These are the activations of a small neural network, seen along a few directions. Each row is one input.
Each table varies a few parts of the input and shows all the possible inputs, shuffled.
A made-up example of a description, with smaller parts first: one of 8 places around a ring, together with either a single point or (one of 2 separate values, together with one of 4 places along a line) or one of 9 places around a ring.
Shared parts are said once, and a part with two or three values counts as separate values.

Other details of the inputs vary at random and push rows far along three fixed directions, the same in every table; ignore that.

Rows:
r1: [ -7  10 -16 -15 -17  12  14 -16  11  13 -15 -13]
r2: [-15   0 -22  -9 -20   3  24 -11   7  14 -27 -17]
r3: [ 19 -21  15   9  11  -5  -9 -33  17 -16  20  32]
r4: [12  4  5 15 10 -6 -8 11  5 -1 28  8]
r5: [-14  12  -6 -13  -6  12  15 -15  19   4 -21 -17]
r6: [ 18  -6 -12   5   6  40  25 -24  42  28 -13   0]
r7: [ 36 -23  23   9  24  -4 -20 -31  12   1  14  43]
r8: [  9  -4   1 -22 -11  17  28 -22  23  23 -27   0]
r9: [ 15   4  -1  11   4  -5 -10  15   1  -5  28   7]
r10: [ -8  16 -11  12   9  -6  -5  50   0  -9   4 -27]
r11: [-19  19  -3  -1 -10 -11 -18  19 -22 -10   9 -14]
r12: [-25  40 -27   5  -2  -7   7  77 -16   3  -4 -51]
r13: [ 34 -21  21  10  14  -1 -20 -21  12  -2  13  43]
r14: [-20  17   7 -16 -26 -23 -14  29 -49  -7   0 -12]
r15: [ -5 -23  10  10   0 -20 -29 -15 -13 -28  11  18]
r16: [-24  16   2   3  -3  -5 -12  31 -27 -22  -1 -23]
r17: [40 11 -1  5 21 12  8 39 16 26 23 -7]
r18: [-31   1 -15 -15 -22  -7  21 -10  -4  -3 -35 -22]
r19: [-11 -20  13  17  10 -20 -24 -17  -9 -23  10  23]
r20: [ -1   3  -6  -6   8  20  25 -32  40  14 -18   0]
r21: [-16 -29  21  -9   8 -30 -25  -8 -40 -33  25  27]
r22: [41 15 -4  8 26 11  4 39 14 27 20 -6]
r23: [ 16  -4 -11   7  11  37  29 -25  40  28 -13   4]
r24: [-15 -12  21 -23 -14 -20 -10 -28 -29  -9 -11   7]
r25: [-20  -3   7  -3  -9 -14 -16 -33 -15 -10   2  15]
r26: [  8  -6 -12  -3  -7  25  28 -23  20  19 -16  -2]
r27: [-24  17  11   3  -3 -27 -15  27 -29 -31  15 -12]
r28: [-18   8 -11  -9 -15  16  28 -14   2  16 -25 -17]
r29: [-14 -18  -3  -1 -16 -13 -15 -27 -14  -8  -5   9]
r30: [ 41  15   1   7  33   9   4  51  20  15  19 -11]
r31: [-13 -31  17  -5  -8   7  13 -75   7  -5 -23  26]
r32: [ 32   7 -14  17  17  26   4  32  22  11  19  -8]
r33: [-20   1 -18  -6 -16   3  26 -13  10  17 -28 -17]
r34: [42 10 -4 11 13 16  1 43 18 21 18  4]
r35: [-11   5 -11 -13 -11  19  21 -12   9   2 -28 -20]
r36: [33  6 -4 22 26 19 10 46 22 -3 25 -8]
r37: [-17  25   3 -11 -10 -23 -19  29 -47  -1  -3 -12]
r38: [  0  -6  18  -2 -12 -20 -31 -14 -34  -7   6  28]
r39: [ -9 -17   5  12  -3 -14 -28 -14 -13 -13  10  14]
r40: [ 27  -8  13   6   9  -2 -18  18   1  -6  17  22]
r41: [-36  -3 -12 -33 -20  -5  24 -15 -22   9 -22 -12]
r42: [ 26 -33  17  31  27  -8 -15 -19  23 -13  28  40]
r43: [-18  15   1  -6  -9 -16 -19  25 -24 -28   9 -17]
r44: [-36  12  -7 -13 -14  11  23 -16  -4   2 -36 -21]
Each input here is: one of 2 separate values, together with either a single point or one of 6 places around a ring or (one of 3 separate values, together with one of 5 places around a ring).
Changing only the choice among 2 separate values turns r22 into r30. The same change can be made to r33. Which row results? -> r42
Changing only the choice among 2 separate values turns r2 into r18. The same change can be made to r4. Which row results? -> r27
Which other rows does r5 become when the choice among 3 separate values takes its other values? List them by row number. -> r10, r16
A walk changes only the place on the ring of 5. It starts at r4 and steps to r25. List the rest of the walk in order. -> r11, r1, r9

Rows:
r45: [50 -3  3 10 22 13  1 -4 35 32 13 23]
r46: [ 13 -27  -9  13   7  24  19 -54  54  11 -15  15]
r47: [ 51 -33   4  39  49  20  -1   2  50  -1  41  31]
r48: [  4 -22  23  30  23 -19 -44   0 -19 -39  47  32]
r49: [  6 -18  20  34  14 -24 -54  -5 -14 -39  47  35]
r50: [-15  18  21  -9   8 -20 -14  23 -23 -28   1  -9]
r51: [ 17  40 -32  -6  -4  27  34  66  18  43 -19 -45]
r52: [ 57 -21   8   6  31  11   5  -1  37  26  26  31]
r53: [-34  -8   4 -34 -44  -4   7 -48 -37   4 -39   3]
r54: [ -1 -36  27 -21 -15 -15 -16 -58 -27  -7   0  42]
r55: [  7  31  -7   3   5 -22 -14  87 -30   5  18 -25]
r56: [-27  41   5 -12   3 -28  -4  89 -41 -31  -1 -48]
r57: [ 18  49 -30  -7  -5  31  32  59  20  46 -21 -46]
r58: [-58  -3  -2 -24 -43 -14   6 -61 -27 -11 -38  -4]
r59: [52 -8  6  1 25 15  6 -6 35 30 18 23]
r60: [ 10 -15  -1   9  11  20  20 -35  35  11  -1  13]
r61: [-17  -1 -19  -9 -15  29  35 -58  44  21 -46 -12]
r62: [-59 -14   1 -21 -34 -21   8 -45 -36 -19 -33  -7]
r63: [ 14 -34  27  41  21 -38 -60   8 -31 -50  69  49]
r64: [-28  -4  -1   9  -2 -19 -21  17 -30 -34   8  -9]
r65: [ 32  35 -20  -2   5  38  28  47  25  37  -2 -29]
r66: [-60 -10  -5 -19 -42 -22  -3 -49 -30 -22 -38  -9]
r67: [-42  41 -16   3  -7 -13 -11  71 -37 -27   2 -51]
r68: [ 10   0  -7 -34 -14  32  43 -47  29  43 -38  -4]
What is each input in this table made of? -> one of 2 separate values, together with either a single point or one of 5 places around a ring or one of 6 places around a ring
Which other rows does r46 become when the choice among 2 separate values takes its other values? List them by row number. -> r61
A walk changes only the place on the ring of 5. It starts at r45 and steps to r57. List the rest of the walk in order. -> r65, r68, r59
